Here are a small network's activations along a few directions, averaged over the inputs that share one value of a field.
Values that are neighbours, or in one group, have similar rows; names and order tell nothing.
(in the rows, 128 means zero)

Other fields vary at random and push rows far along two fixed directions, the same in every table; ignore that.
To show where, the next rows are all for the same value of a field, averaged over different records:
[137 133 128  62 160 138 100 122  78 126  85 109  96 204  82]
[138 123 137 103 145 131 116 143 114 124 114 140 124 163 101]
[177  68 141  48 138 137  89 137  57  67 110 137 114 219 112]
[130 123 127 109 137 141 123 152 112 125 117 146 126 154 118]
[108 171 125 136 149 131 141 140 142 162 117 138 119 123 102]
[ 90 211 123 139 170 128 145 126 155 211 109 129 101 114  78]
[133 121 135 162  96 122 141 155 144  97 155 170 154 106 129]
[118 154 126 108 149 130 126 132 117 155 112 134 104 151  95]

Values of D:
d1: [123 132 128 203  91 113 153 134 176 130 150 125 158  92 178]
d3: [167 101 149 142 102 131 124 142 113  81 154 114 138 145 159]
d4: [ 84 142 101 143 122 130 141  98 158 152 124 126 115  85 111]
d15: [126  97 117  86 146 130 105 101 116 117 124  94 104 121 119]
d14: [132  55 113 163  56 113 142 113 153  63 159 165 172  87 189]
d6: [106 152 115 113 140 126 121 109 127 158 121 140 113 113  94]
d5: [148 101 112 128 108 121 131 127 129  92 125 157 148 128 162]
d10: [132 168 130 167 120 131 142 135 141 176 143 119 147 119 156]
d9: [140 129 134  84 173 131 115  71 110 163  99  86 102 139 136]
d7: [136 116 147 135 110 129 126 162 131 111 144 131 157 119 117]
d2: [109 139 114 125 136 122 117 130 125 134 136 107 123 115 127]
d8: [157  67 142 114 121 131 113 112 115  67 137  90 129 116 174]
d13: [131 110 131 152 105 134 139 165 145  98 148 169 151 126 137]
d12: [111 178 126 155 135 121 146 121 147 166 124 133 123 139 129]
d11: [111 157 143 167 135 122 146 119 138 169 137  84 125  66 141]
A value of D combines one of 5 hidden first parts with one of 3 second parts; all combinations occur once.
Changing only the second part turns d9 into d10. d4 has the same second part as d9; what does that change turn d4 into?
> d13
Changing only the second part turns d3 into d8. d12 has the same second part as d3; what does that change turn d12 into?
> d14

Values of G:
g1: [111 175 127 127 159 131 136 133 135 180 119 125 115 135 102]
g9: [144 107 132 120 122 129 120 124 110 117 131 112 130 132 146]
g7: [134 163 133 118 151 129 126 112 120 166 110 105 118 149 114]
g14: [132  92 122 140 102 128 132 129 132  97 138 134 140 110 150]
g12: [ 96 164 117 161 132 129 148 113 160 175 133 115 123  73 125]
g16: [137 145 134  98 154 131 112 127  98 139 100 115 110 174 108]
g2: [153  78 134 109 102 129 118 150 110  65 139 155 141 154 130]
g8: [122 124 121  75 152 132 109  97 101 138  98 107 101 155 108]
g10: [131 147 138 114 155 133 121 114 118 157 112  97 109 130 120]
g4: [146 128 139 138 130 126 129 133 128 123 130 139 135 139 138]
g13: [139 118 127 107 140 126 121 117 110 120 126 111 123 139 138]
g6: [144  45 124 146  63 125 135 157 135  26 165 173 169 116 170]
g5: [ 76 163 113 210  99 116 167 142 201 160 162 159 148  37 133]
g3: [148  92 131 117 110 128 117 151 123  81 132 153 140 158 132]
g15: [110 168 132 186 120 118 149 129 167 163 152 126 139  86 135]
g11: [124 137 124  81 159 139 108 120  99 139 102 123 106 161  99]
G is arranged as a ring.
A walk along G starts at g3 and steps to its neighbour g1. Put g9, g2, g10, g11 in the order it reaches them.
> g10, g9, g11, g2
List every value one step from g14, in the order listed.
> g12, g8
List every value one step from g7, in the order listed.
> g4, g15
